These are the activations of a small neural network, seen along a few directions. Each row is one input.
Each table varies a few parts of the input and shows all the possible inputs, shuffled.
Descriptions start from the smaller parts, as in this example, which fits no table here: one of 3 separate values, together with either a single point or one of 9 places along a line or (one of 5 places around a ring, together with one of 6 places along a line).
Shared parts are said once, and a part with two or three values counts as separate values.
In the rows, zero is written as 128.

Other details of the inputs vary at random and push rows far along two fixed directions, the same in every table; ignore that.

A family of inputs:
R1: [130,164,78,114,223,75,154,173,42,45,122,97]
R2: [135,124,123,132,126,120,122,116,137,138,130,106]
R3: [121,131,150,137,118,146,141,135,129,122,129,145]
R4: [120,131,149,137,119,146,140,137,131,121,132,146]
R5: [115,134,144,141,121,146,141,137,136,123,130,147]
R6: [120,137,145,138,119,144,138,138,137,119,130,147]
R7: [121,128,149,135,117,146,142,137,129,121,130,146]
R8: [136,114,111,122,136,117,111,117,135,148,138,110]
R9: [133,118,111,124,137,118,112,119,137,150,136,114]
R10: [138,123,116,134,129,114,118,112,139,142,138,101]
R11: [136,118,125,122,128,125,115,120,132,145,132,124]
R12: [142,119,109,119,127,115,109,116,133,145,128,106]
R13: [121,132,148,130,113,145,148,124,126,120,124,147]
R14: [139,122,118,128,125,118,121,114,135,142,136,99]
R15: [122,149,111,130,169,112,152,156,91,78,129,114]
R16: [120,127,152,135,117,146,141,134,126,122,127,145]
R17: [135,123,121,124,120,108,123,102,121,146,140,105]
R18: [131,121,126,127,123,129,135,109,127,140,134,113]
R19: [123,135,130,123,121,134,133,142,121,115,110,148]
R20: [132,125,124,139,132,121,126,117,136,144,139,111]
R21: [136,120,120,123,134,120,112,119,131,146,135,118]
R22: [123,132,137,123,111,138,130,139,129,121,110,154]
R23: [119,134,148,141,119,143,140,135,134,120,129,147]
R24: [140,119,108,119,128,116,109,116,134,146,128,105]
R25: [137,115,119,132,131,125,125,116,130,146,144,100]
R26: [126,158,81,114,213,85,152,173,52,51,124,101]
R27: [133,115,129,120,126,127,117,121,129,144,129,127]
R28: [121,136,146,136,114,140,138,134,136,116,118,144]
R29: [120,130,142,126,122,140,128,139,134,121,123,157]
R30: [120,134,139,126,117,139,126,138,134,119,112,154]
R31: [136,119,123,135,130,121,125,116,135,142,142,108]
R32: [120,138,140,128,122,141,125,139,136,122,122,157]
R33: [116,133,142,120,107,131,129,128,118,122,118,160]
R34: [134,122,114,122,129,116,113,118,138,139,125,119]
R35: [135,118,123,133,130,125,124,117,132,145,145,105]
R36: [136,115,114,122,135,121,112,119,132,148,138,111]
R37: [134,123,120,133,126,118,123,115,139,138,132,107]
R38: [124,137,139,125,114,139,127,137,131,119,112,153]
R39: [136,126,118,124,128,116,111,117,135,141,120,118]
R40: [117,134,146,140,121,143,141,136,135,122,129,148]
R41: [120,133,137,126,117,137,125,138,137,116,118,157]
R42: [121,139,147,138,115,139,137,133,135,118,117,144]
R43: [122,135,140,125,117,137,126,137,134,119,111,155]
R44: [129,149,106,115,171,106,144,158,81,79,117,121]
R45: [119,132,147,130,113,146,147,125,125,121,124,146]
R46: [135,122,116,132,128,117,121,113,139,141,135,102]
R47: [119,126,145,123,120,144,129,138,125,124,120,155]
R48: [135,127,122,136,131,121,121,116,138,143,141,107]
R49: [121,131,142,123,113,142,134,125,123,121,114,156]
R50: [119,133,136,126,117,139,124,139,137,116,119,156]
R51: [119,127,141,124,120,146,130,141,129,123,124,154]
R52: [134,126,104,121,149,113,116,128,123,133,136,108]
R53: [120,135,139,126,122,141,126,140,136,121,123,157]
R54: [122,127,144,122,120,143,130,139,129,123,123,156]
R55: [139,120,116,128,124,116,124,113,133,146,131,99]
R56: [120,134,139,127,128,136,129,140,128,118,122,154]
R57: [120,136,144,133,112,145,139,137,135,117,123,142]
R58: [138,122,121,123,114,121,114,115,137,147,118,124]
R59: [135,126,108,121,145,114,114,126,126,135,135,112]
R60: [136,122,118,133,126,117,120,115,140,138,138,106]
R61: [123,137,146,134,111,139,141,133,131,120,116,145]
R62: [138,115,121,130,130,123,125,116,130,146,144,102]
R63: [118,128,138,122,114,145,136,128,123,121,116,155]
R64: [137,115,112,121,135,115,110,116,135,148,137,111]
R65: [117,133,135,127,118,140,127,138,137,119,114,154]
R66: [123,149,111,122,165,109,140,151,95,87,115,129]
R67: [132,114,122,121,130,127,115,120,128,146,131,119]
R68: [119,138,140,136,126,141,139,141,130,115,131,142]
R69: [116,135,142,137,116,143,139,136,139,116,122,144]
R70: [119,139,143,138,117,138,139,134,136,115,120,144]
R71: [125,153,97,117,189,98,147,163,70,70,115,112]
R72: [137,116,117,133,132,118,121,113,135,147,145,99]
R73: [138,113,116,118,133,120,113,119,129,147,136,113]
R74: [118,132,141,127,124,139,129,140,135,125,122,159]
R75: [139,119,112,131,129,113,116,111,140,144,141,96]
R76: [141,123,119,129,125,117,122,114,136,141,134,101]
R77: [135,122,127,136,130,125,125,117,132,143,142,110]
R78: [133,121,120,135,132,121,124,117,136,146,142,107]
R79: [120,130,153,137,118,145,141,133,126,123,126,145]
R80: [132,125,132,129,122,129,136,108,126,136,131,119]
R81: [117,127,150,135,118,149,142,136,127,123,128,143]
R82: [123,135,145,132,110,139,142,135,132,120,117,146]
R83: [136,122,119,132,127,119,121,114,138,142,132,100]
R84: [135,120,111,122,130,115,110,116,138,142,127,114]
R85: [132,119,115,123,135,118,113,120,136,147,135,119]
R86: [118,139,136,137,131,141,141,143,127,112,132,138]
R87: [131,121,125,118,121,127,126,114,123,135,123,132]
R88: [135,117,119,121,133,122,113,121,132,145,137,117]
R89: [135,117,118,135,132,122,124,115,136,145,144,102]
R90: [132,119,121,118,122,126,123,112,123,138,125,126]
R91: [120,128,147,126,120,143,129,136,125,125,119,155]
R92: [124,132,139,123,109,138,130,137,131,122,109,156]
R93: [117,131,147,138,119,150,141,138,131,122,133,144]
R94: [136,117,120,121,133,121,114,121,132,144,136,119]
R95: [140,120,117,127,123,115,124,113,133,146,131,100]
R96: [126,147,130,131,141,124,146,144,108,98,122,127]
R97: [133,122,117,126,136,117,113,118,136,148,133,119]
R98: [134,116,128,131,128,127,126,117,127,143,139,108]
Each input here is: one of 2 separate values, together with either a single point or (one of 4 places along a line, together with either a single point or one of 11 places along a line).
- The inputs of R46 and R84 match in every part but the choice among 2 separate values. If R95 is changed in the same way as R46 into R84, which row does it become? => R22
- The inputs of R44 and R76 match in every part but the choice among 2 separate values. If R26 is changed in the same way as R44 into R76, which row does it become? => R15
- The inputs of R57 and R24 match in every part but the choice among 2 separate values. If R78 is changed in the same way as R57 into R24, which row does it become? => R85
- Which other rows does R16 become when the place on the line of 11 takes its other values? List them by row number. => R4, R6, R7, R28, R31, R37, R40, R60, R76, R82
- Which other rows does R30 become when the choice among 2 separate values takes its other values? List them by row number. => R2

A family of inputs:
R99: [118,142,143,150,142,150,152,159,122,100,126,133]
R100: [118,143,141,148,149,140,157,162,123,97,131,137]
R101: [127,120,123,134,134,114,112,107,133,146,155,105]
R102: [128,148,131,127,129,117,146,150,106,97,116,132]
R103: [121,133,129,122,134,140,153,146,108,101,131,144]
R104: [127,153,131,126,133,113,144,148,105,101,118,136]
R105: [121,134,131,124,127,150,150,144,106,103,126,139]
R106: [133,111,112,125,123,124,125,109,125,151,122,96]
R107: [121,96,201,120,47,192,84,131,189,193,107,222]
R108: [131,139,127,145,156,123,139,141,130,125,142,114]
R109: [141,118,111,117,129,122,124,109,130,152,147,110]
R110: [141,120,122,125,131,111,115,93,128,144,128,110]
R111: [113,135,141,136,133,142,148,153,109,92,135,133]
R112: [133,110,113,124,127,116,128,109,131,152,126,102]
R113: [114,131,147,118,93,163,104,134,175,134,106,170]
R114: [109,141,134,126,140,130,146,133,105,110,113,150]
R115: [135,119,112,119,131,121,118,101,126,151,146,113]
R116: [134,115,92,123,133,109,92,117,140,145,127,127]
R117: [138,129,117,128,120,102,111,107,129,149,129,108]
R118: [124,132,127,131,145,118,135,135,118,116,150,118]
R119: [137,118,96,117,134,110,96,122,147,145,127,121]
R120: [135,128,121,147,145,121,117,113,143,153,148,102]
R121: [133,117,114,122,131,114,126,106,131,156,128,108]
R122: [127,149,132,128,124,127,143,149,104,98,112,128]
R123: [113,135,140,134,140,132,151,155,111,91,140,137]
R124: [128,136,139,127,134,128,150,137,109,94,113,140]
R125: [146,119,122,124,129,111,120,100,132,144,129,107]
R126: [147,114,121,126,122,122,120,102,128,140,124,96]
R127: [116,127,142,120,98,152,107,138,172,133,111,174]
- What do these inputs look like to the network? => either a single point or (one of 4 places along a line, together with either a single point or one of 6 places along a line)
- Which other rows does R105 become when the place on the line of 4 takes its other values? List them by row number. => R103, R109, R115
- Which other rows does R106 become when the place on the line of 4 takes its other values? List them by row number. => R112, R114, R121

A family of inputs:
R128: [163,104,76,133,145,80,101,70,140,182,162,37]
R129: [128,121,149,133,109,142,139,124,132,143,142,129]
R130: [135,137,127,131,139,118,137,143,111,102,129,115]
R131: [126,127,114,115,142,117,131,141,109,108,114,132]
R132: [125,144,120,127,149,108,137,140,106,110,120,127]
R133: [122,121,131,114,112,133,112,114,134,135,127,152]
R134: [131,118,136,122,111,129,116,129,136,141,112,145]
R135: [127,126,148,140,117,138,135,116,142,137,132,132]
R136: [121,130,130,130,111,129,126,120,145,138,121,141]
R137: [126,122,139,118,114,129,109,117,129,139,124,152]
R138: [123,131,126,124,105,135,120,127,144,136,120,138]
R139: [125,120,144,129,108,144,142,122,136,141,144,129]
R140: [126,136,119,121,147,123,134,137,116,105,119,116]
R141: [131,121,125,115,114,142,118,122,139,138,116,147]
R142: [122,124,135,139,134,140,111,144,158,143,141,144]
R143: [127,134,144,143,111,135,133,116,143,136,135,132]
R144: [136,138,113,113,157,119,133,145,97,109,112,135]
R145: [129,145,114,122,146,111,132,147,103,109,119,122]
R146: [125,133,128,135,145,124,149,127,118,113,132,121]
R147: [124,134,129,137,149,129,148,139,97,110,130,113]
R148: [118,130,123,134,146,136,117,151,143,122,143,139]
R149: [131,124,135,135,104,139,127,125,145,127,129,130]
R150: [130,127,143,126,115,138,119,125,144,135,119,132]
R151: [121,127,125,136,141,132,147,133,107,115,131,114]
- The inputs of R140 and R150 match in every part but one. If R148 is changed in the same way as R140 into R150, which row does it become? => R142
- What do these inputs look like to the network? => one of 2 separate values, together with either a single point or one of 11 places along a line
